These are the activations of a small neural network, seen along a few directions. Each row is one input.
Each table varies a few parts of the input and shows all the possible inputs, shuffled.
A made-up example of a description, with smaller parts first: line(4) and (point or ring(11) or (values(3) and ring(8))).
Shared parts are said once, and a part with two or three values counts as separate values.

Other details of the inputs shift rows strongly along two fixed directions, in all tables alike. That doesn't count.

A family of inputs:
x1: [ 71 -65  -5 -44  23  66  44   7 -15  44 -57 -42 -26 -25   6  27]
x2: [-48  20  17  -3 -12  27 -34 -30 -62   0 -30  46 -60  24  71  -5]
x3: [-60  28 -30  43  28 -33 -30  37  18 -58  41  89  43 -25   5 -10]
x4: [-21 -16 -24  54  12 -85  39  68  13  -5  80   0  86 -48 -45  14]
x5: [ 16 -22  17  11  -4   4  76   3  18  50 -24 -52  29  26  32  11]
x6: [ 18  14 -29 -34   0  73 -45  -1 -46 -12  -3  70 -52   5  43  -7]
x7: [-30  17 -12 -37  13  42 -45 -59 -30 -43 -46  64 -28  -9 -16  -9]
x8: [ -6  38 -42  10  -3  -1 -66 -20  16 -30  39  41 -24   4  -8  -8]
x9: [-39  26 -14  -4  29   0 -58   3  30 -26   0  61  13 -16  10  -9]
x10: [-16  50  36 -21  -4  51 -26 -20 -23 -56 -65  33 -26  24  51 -37]
x11: [-21  55  30  19 -14  -1 -34  -1  12 -64   5  30   5  27   6 -55]
x12: [  5   1  21  35 -38 -41  45   6  49  27  58 -59  44  34 -28   0]
x13: [ 70 -58  10 -55  26  69  35 -12   6  39 -62 -48 -27 -31 -12  20]
x14: [-13  19   6  65 -40 -82  55  51  57  27 105 -37  64  27 -21  -4]
x15: [  6  24  10 -47 -41  78   4 -58 -66  29 -73  25 -59  52  88   3]
x16: [ 17  -3 -31  63  20 -74  19  76  42  25  94  -9  66 -25 -29  18]
x17: [ 24   4 -11 -39  17  70 -48 -32   3 -24 -11  46 -48  10  -7 -19]
x18: [  7  25 -18 -26  32  53 -57 -36   6 -16 -45  61 -42  -2  36   4]
x19: [ -5 -40  33   8 -18 -23  30 -29  -7  34  -5 -80 -17   0 -22  10]
x20: [-79  40   4  59 -18 -63 -38  17   8 -31  84  45 -11  22  20 -23]
x21: [ 30   6  27 -11 -42 -11  43  15 -40  -2 -19 -63  -6   8   1  -9]
x22: [ 28 -19 -26  35  43 -38  28  48  45  28  28 -18  37 -24 -11  23]
x23: [ 33 -17 -17  25  32 -40  10   8  60  19  39 -33  37 -21 -55   2]
x24: [ 40 -26 -11  11   3 -15   9  35  37   5  76 -41  22 -13 -67   4]
x25: [ 21 -42 -20 -19   1 -18  27  19 -27  43 -17 -38  21 -31  -6  33]
x26: [-22  63  15  24 -26  -6 -16  36 -33 -46  15  38   3  21  47 -36]
x27: [-16  13 -25 -44 -15  28 -66 -43 -28 -16 -26  27 -38   2  -5   2]
x28: [-63  33 -16  37  32 -32 -37  23  41 -65  40  84  46 -28 -17 -16]
x29: [ 34  -3  41  -7 -35 -12  41   5 -14  -3 -18 -87   7   8 -29  -8]
x30: [-10  39  22  -7  -8  43  -6   4 -41 -40 -62  23 -20  25  59 -28]
x31: [ 17 -35  -5 -33  21  -8  -1 -22  13  21 -26 -34  12 -17 -40  10]
x32: [ 75 -43 -18 -50  -8  17  28 -21 -41  56 -46 -58 -44  -8 -18  49]
x33: [ 35 -53  -6 -54 -22  12  45 -26 -66  29 -62 -44 -21 -31 -38  49]
x34: [ 15 -27 -24 -31 -18 -19   6   2 -24  33 -12 -33  -7 -22 -24  26]
x35: [-10 -47  35  22  19 -13  52  10  -6  48 -33 -51   4  -1  14  16]
x36: [ 15 -54  53 -27   7  20  39 -57 -21  55 -70 -77 -38   4 -17  11]
x37: [  8  21 -40  -1 -13  14 -45  17  -4 -35  62  57 -30   3   4 -18]
x38: [ -1  -5  31  35   8 -35  59  19  71  27  28 -41  60  23   1  -2]
x39: [-32  42  18  21 -22   8 -26 -33  43 -23  23  44   9  56  23 -32]
x40: [-38  17 -32   8  23  -6 -47  21  11 -24   1  67  13  -9  29  -3]
x41: [-11 -43  50  10  28 -11  44 -14  11  38 -32 -60   1  -8   1  11]
x42: [-43  23 -24  -1 -11  -8 -50 -20 -13 -58  24  54   2 -11 -31  -4]
Each input here is: ring(6) and (values(3) or line(4)).
Changing only the ring(6) part turns x37 into x24. The same change can be made to x21. Which row results?
> x29
Which other rows does x20 become when the ring(6) part takes its other values? List them by row number.
> x2, x19, x35, x36, x41
Which other rows does x32 become when the line(4) part takes its other values? List them by row number.
> x33, x34, x37
Which other rows does x5 become when the values(3) part takes its other values? List them by row number.
> x30, x35

A family of inputs:
x43: [  11   -9   28  -52    6   79    5  -72  -35   12 -117   -3  -55   17
   39    9]
x44: [ 21 -39   5  -1  19 -21  35  18  17  28  -6 -44  32 -22 -28  16]
x45: [-30  42 -38   8  -2   2 -65   1  -2 -40  41  79 -18   6  11 -21]
x46: [ 38 -48  -3  21  -9 -61  57  35  22  39  54 -97  49 -26 -71  22]
x47: [-48  38  -8  24  26   8 -57   0  23 -48  13  79   6   9  33 -30]
x48: [ 23 -46  -5  -1  20 -19  37  22  16  28  -4 -36  27 -36 -31  20]
x49: [-32   9 -30  43  42 -29 -30  44  36 -35  47  67  36 -25  -6  -5]
x50: [-47  45  -8  34  14  -4 -56  10  30 -50  43  72  12   9  21 -28]
x51: [-32  18  -8  39  30 -27 -24  29  44 -31  43  51  39 -16   4 -13]
x52: [ 35 -18 -25 -63  -7  55 -18 -39 -59  19 -63   7 -60 -12   6  25]
x53: [ 30 -49  22  31  16 -51  74  39  54  45  23 -90  63 -19 -48  15]
x54: [ 30 -41  28  34   3 -54  73  32  48  47  30 -99  59  -4 -54  12]
x55: [  19   -6   25  -58   -8   82   -2  -65  -42   13 -110   -6  -56   27
   33    4]
x56: [  6 -16  26  39 -14 -42  69  42   6  34  17 -62  42   6   5   5]
x57: [-34  52 -15  12  -7  -3 -63  -7   5 -44  39  62 -18  20  16 -26]
x58: [-29  36  -9  30 -18 -39 -29  20  28 -26  74  15  13  23 -16 -27]
x59: [ 25 -36  26 -35  17  47  33 -37 -13  30 -82 -33 -19   0  12  16]
x60: [  4  -4  30 -33 -15  55  20 -30 -58  20 -88  -8 -40  27  67   6]
x61: [-39  49 -10  16   6   1 -56  -9   7 -45  32  75 -11  20  16 -26]
x62: [ 11   0  31 -48 -40  60  11 -50 -88  22 -95 -15 -69  32  60   9]
x63: [ 12   6  29 -58 -48  59  14 -46 -93  19 -87 -19 -76  38  52   7]
x64: [-25  27 -16  33   8 -37 -31  31  31 -31  57  38  24  -7 -10 -21]
x65: [-44  54  -9  34 -13 -14 -54   1  20 -52  57  57  -3  24   8 -37]
x66: [-41  42 -39  23  29  -7 -61  27  18 -48  45  97   8  -7  11 -10]
x67: [-31  56 -16  14 -23 -15 -59   3   9 -51  60  59  -9  16   5 -32]
x68: [  9 -42  44  49   9 -60  95  56  27  49   6 -91  78 -20  -6  19]
x69: [ 43 -56  -5  13  12 -54  70  40  35  46  36 -78  59 -47 -59  29]
x70: [-29  47 -48  11 -15 -16 -71  18  -1 -48  65  81  -3  -2  -5 -17]
x71: [-46  36 -24  12  32   5 -54   6  17 -50  17  93   2 -12  24 -11]
x72: [ 38 -49  -2  23   3 -56  63  39  31  44  47 -87  49 -28 -64  18]
x73: [ 24  -5  16 -48  -8  64   2 -56 -38   7 -72 -10 -51  17  20   8]
x74: [ 48 -38 -18 -56   8  44  17 -20 -38  32 -59 -25 -33 -26  -6  34]
x75: [ 14 -21  18  18 -15 -36  46  12  32  29  29 -71  27   5 -37   1]
x76: [ 20  -1  20 -55 -39  53   0 -66 -44   9 -56 -21 -66  26  13   4]
x77: [ 47 -35 -11 -51 -17  33   6 -30 -49  27 -38 -36 -40 -11 -15  23]
Changing only one part turns x68 into x62. The same change can be made to x43. Which row results?
> x75
Describe the family of inputs behind these rows.
> line(5) and (point or line(6))
Which other rows does x72 become when the line(5) part takes its other values? List them by row number.
> x44, x46, x51, x64

A family of inputs:
x78: [-33  32 -31  57  18 -57 -28  64  43 -40  98  53  49 -17 -14 -18]
x79: [ 43 -37  -6   5  16 -15  38  28  23  29  16 -48  26 -24 -36  16]
x80: [ 18 -17  -3 -59   3  58 -15 -51 -40   5 -73   7 -45  -8   5  13]
x81: [ 52 -32  -5 -71  -2  69   6 -50 -41  35 -85 -25 -56  -3   7  28]
x82: [-32  26   9  59   7 -52   3  48  48 -29  65  12  53   3  -6 -26]
x83: [-46  73  -5   1 -16  34 -73 -27  -6 -51   8  93 -37  47  60 -36]
x84: [-41  33 -23 -10  25  39 -69 -24 -10 -34 -16  98 -34   6  46  -8]
x85: [ 33 -47  22   4 -15 -32  78  18  -4  51  -7 -93  30 -10 -29  22]
x86: [-58  65  -5   9 -20  13 -68 -17 -25 -52  15  85 -36  33  50 -31]
x87: [  29  -50   34   11   -4  -38   76   12   12   46   -9 -104   35  -15
  -42   16]
x88: [  38  -46   29    6  -12  -29   71    9   12   52    0 -102   19   -3
  -33   17]
x89: [-13 -17  19  40  15 -40  41  29  35  24  22 -30  45  -3   0   3]
x90: [-16  14   3  43  -9 -51  19  38  25  -2  52  -9  44   5  -5  -8]
x91: [-12  25 -18 -36   8  50 -58 -38 -23 -31 -42  65 -41   5  23  -5]
x92: [ 37 -36  -4 -70  -9  57   3 -49 -67  30 -84 -26 -60 -12   4  31]
x93: [ 46 -62  -4  -4   4 -32  67  24   3  50   3 -83  34 -36 -55  37]
x94: [ 23 -22  30 -52 -16  56  26 -55 -49  25 -95 -38 -44  11  17  13]
x95: [-24  33   9 -12 -10  31 -30 -30 -16 -26 -33  39 -26  26  36 -17]
x96: [-44  27 -22  55  18 -62 -39  40  52 -44  90  46  45 -15 -32 -22]
x97: [-35  33 -27  49   9 -48 -45  33  47 -37  95  50  29  -2 -22 -23]
x98: [ 25 -13 -15 -55  -3  52 -10 -35 -48  14 -63   5 -41  -7  13  23]
x99: [ 27 -12  -8 -62  -5  69 -20 -53 -41  11 -66   9 -62   5  12  16]
x100: [-28  25   2  63  -2 -61   9  61  37 -20  79  10  53   2  -2 -19]
x101: [ 33 -39   0   3  23 -19  38  26  20  19   2 -45  32 -35 -39  15]
x102: [ 23 -25  21  14 -12 -26  53  11  18  32  15 -64  25   5 -21   6]
x103: [-44  71  -3   8 -11  35 -70 -15  -7 -55  12  95 -36  42  62 -40]
Describe the family of inputs behind these rows.
> values(2) and (point or (values(3) and line(4)))
Changing only the values(2) part turns x88 into x97. The same change can be made to x94. Which row results?
> x80

A family of inputs:
x104: [   8   -9   37  -42    3   68   20  -51  -43   22 -111   -9  -45   23
   58    5]
x105: [ 39 -16  15   3 -36 -16  42  -3   1  38  22 -72   0  17 -20   3]
x106: [ 17  -9  14 -60 -47  56  10 -52 -95  24 -81 -23 -73  23  36  17]
x107: [ 49 -46 -23  17   9 -53  49  54  31  45  58 -65  47 -35 -57  30]
x108: [-53  66   0  42 -22 -26 -52   4  38 -55  78  52  11  42   7 -48]
x109: [ 20 -29  -5 -75   0  63 -31 -71 -53   7 -87  -3 -70 -13  -6  18]
x110: [-29  46 -35 -19  -1  36 -94 -35   7 -57  19  97 -38  13   5 -25]
x111: [-50  68   6  54  -7 -23 -36  32  32 -60  59  66  24  29  31 -49]
x112: [-66  62  -2  50 -23 -52 -37  24  11 -56  65  57  27  19  14 -32]
x113: [ -2 -32  42  22  23 -12  65  10  21  41 -34 -50  34   0  21  10]
x114: [ 23 -47 -10  14  14 -63  48  42  17  24  32 -59  57 -50 -71  27]
x115: [-59  39 -21  12  50  35 -74 -10  16 -45 -17 122  -9   2  54 -15]
x116: [ 45 -24  -5 -75  12  83  -3 -40 -49  12 -99  -1 -55 -15  15  19]
x117: [-37  41 -24  13  31  21 -67   9  15 -53  16  97  -1  -5  27 -21]
x118: [ 37 -31 -22 -77 -12  61 -11 -43 -86  22 -75   0 -72 -15   5  34]
x119: [ 56 -44 -22  15   0 -47  41  35  40  39  69 -70  38 -30 -72  25]
x120: [-50  33 -24  46  48 -22 -47  37  52 -44  51  86  39 -13  13 -18]
x121: [ 16 -18  36  -7  -1  16  46  -5  -9  24 -47 -47   4   7  20   1]
x122: [  7 -32  34  35 -16 -70  63  20  33  30  36 -96  46  -6 -58   9]
x123: [ 29 -20  11  31 -25 -54  67  45  20  45  48 -81  36   5 -22  10]
Changing only one part turns x123 into x107. The same change can be made to x121. Which row results?
> x117
Describe the family of inputs behind these rows.
> values(2) and (line(4) or ring(6))
A walk changes only the line(4) part. It starts at x113 and steps to x104. List the rest of the walk in order.
> x121, x111
Which other rows does x111 become when the values(2) part takes its other values? List them by row number.
> x116
A walk changes only the ring(6) part. It starts at x123 and steps to x106. List the rest of the walk in order.
> x112, x122, x108, x105
